Each row below is a small network's average activation on inputs in which a field has the value named, seen along a few directions.
Values that are neighbours, or in one group, have similar rows; names and order tell nothing.
Strong random noise was added to every row along 2 fixed directions; ignore it. To show where, here is one row again and again, with new noise each time:
[ -30  201   23 -132  505 -151  349  -95   77  -32  124  162   68 -293
  264]
[  71  -17 -145 -159  176   96 -122  148  -77  -13  -57   18  128  -95
  -68]
[ -26    5  122 -183  271  -99  138  -27  -56   -3   -9  -29   93 -166
   45]
[  58  -12 -112 -161  190   70  -86  125  -73  -12  -50   14  124 -105
  -52]


J, 18 values:
j9: [ -80 -185  -32 -254   50  129  -13  144  -43  -70  -18  -92  129   63
 -139]
j10: [ 22 -29 253  49 130  43 163 -25 -74  25 230  45 -19 164  60]
j15: [ 115   48 -581  138  -83  183 -165  206  272 -233  -53  126  -22  -65
   97]
j7: [-272  180   43  117 -180  -71   53 -220  121   55   27  -64 -102   56
  153]
j4: [  23  363 -232    3   98   49   72 -120  348 -256  167  282 -125 -218
  319]
j13: [  14 -155 -255   12   39   48 -131   68  -69  151  -48  167   17  112
 -147]
j6: [ -57   39  -30  -76  -83    4 -158   66 -119  121    5  129   97  308
 -149]
j17: [  69   -2  286   -5 -161   60  -17 -158   11   96  206  -38 -178   85
  -15]
j3: [-128 -570  180   -8 -473  -61 -245  -42 -343  145 -464 -411   37  248
 -452]
j1: [ 153  211 -210  177 -165  226  -84  194  253   32  142   23 -169   36
  122]
j14: [ 207  -13 -164  -58  169   65 -276  176  150  -26  152  173  138   99
   24]
j18: [-127  -34  115  214 -104 -116   27 -133   58   90 -264   -5 -128 -135
   80]
j12: [ 173   11  -76  -24 -250  -38 -351  -18  -47 -118   66   68   65  137
   51]
j16: [  43  -76  303   97 -335  127  -35  -68 -140   -8 -297 -314 -159  -29
 -265]
j11: [-222  109  239  -45 -110 -177  -34 -142 -101   67  -19  -87  -87  215
  149]
j2: [-205 -380  856  -55 -127 -323  409 -248 -363  191  105 -377  -24 -127
 -168]
j8: [ 187  325 -596  284  166  166  248  283   66 -131   52  214  100    2
   36]
j5: [  84 -337  -14    5 -151  -21 -245  109  -70  -31 -235 -270   79  -47
 -359]
A value of J combines one of 6 hidden first parts with one of 3 second parts; all combinations occur once.
j9 and j13 share the first part; j9 and j5 share the second. Which value has the first part of j5 and the second part of j13?
Answer: j3
j1 and j4 share the first part; j1 and j17 share the second. Which value has the first part of j17 and the second part of j4?
Answer: j12
j6 and j10 share the first part; j6 and j18 share the second. Which value has the first part of j18 and the second part of j10?
Answer: j16

L, 16 values:
l1: [-156   25  186 -359 -286  -68 -297   57 -188   26 -184 -299  138  323
  142]
l7: [-181  -24  439   30 -245 -386  102 -339  207  -52 -143 -483 -184   43
  188]
l8: [  15  -57 -242  -81 -112   77  -22   53  156 -215  -22 -271   52 -183
  119]
l4: [   7  150 -118  114  138  359  207    8  -84   32 -251   84 -211   87
 -206]
l15: [-528 -218  386 -122  -40 -353  194 -306   88  258  -34   95  -29   80
   38]
l11: [ 162  -83 -176   69  171   95   25  181 -141  182  325  300  150 -134
  -89]
l14: [ 174  162 -510 -206  324   43 -266   35  114 -294  220  247  241 -176
  190]
l10: [ 386  280 -144  216   57  221  105  197  360 -129  289  197  -77 -392
  174]
l9: [-168  102  224  -88   77   18  244  106 -170  256   83   25  143  239
   38]
l6: [  -4 -134 -232   22  270  -89  388 -114   49 -156 -227   58  155 -252
  -27]
l12: [  94  118  111   50  -36  263 -392   71  -81  -44  180  185  -47  249
  -35]
l3: [-236   43 -312  351 -235  -60 -225   -3  142  123 -243   71 -169  -70
 -187]
l16: [  52  156  120  -75  477   11  144   46  -12 -289  336  404   27 -123
  165]
l5: [ 185  440   32  314 -210  -17  215 -144  214  -10   85  153 -287   26
  298]
l2: [-137  -55  331 -190  548 -706  597 -319  117  134  184   69   21 -227
  368]
l13: [ 116  151  -61  170  503  -74  605 -237  -43   50  190   57 -125 -292
  186]
A value of L combines one of 4 hidden first parts with one of 4 second parts; all combinations occur once.
l13 and l6 share the first part; l13 and l11 share the second. Which value has the first part of l11 and the second part of l6?
Answer: l2
l9 and l15 share the first part; l9 and l4 share the second. Which value has the first part of l4 and the second part of l15?
Answer: l3
l16 and l1 share the first part; l16 and l10 share the second. Which value has the first part of l10 and the second part of l1?
Answer: l7
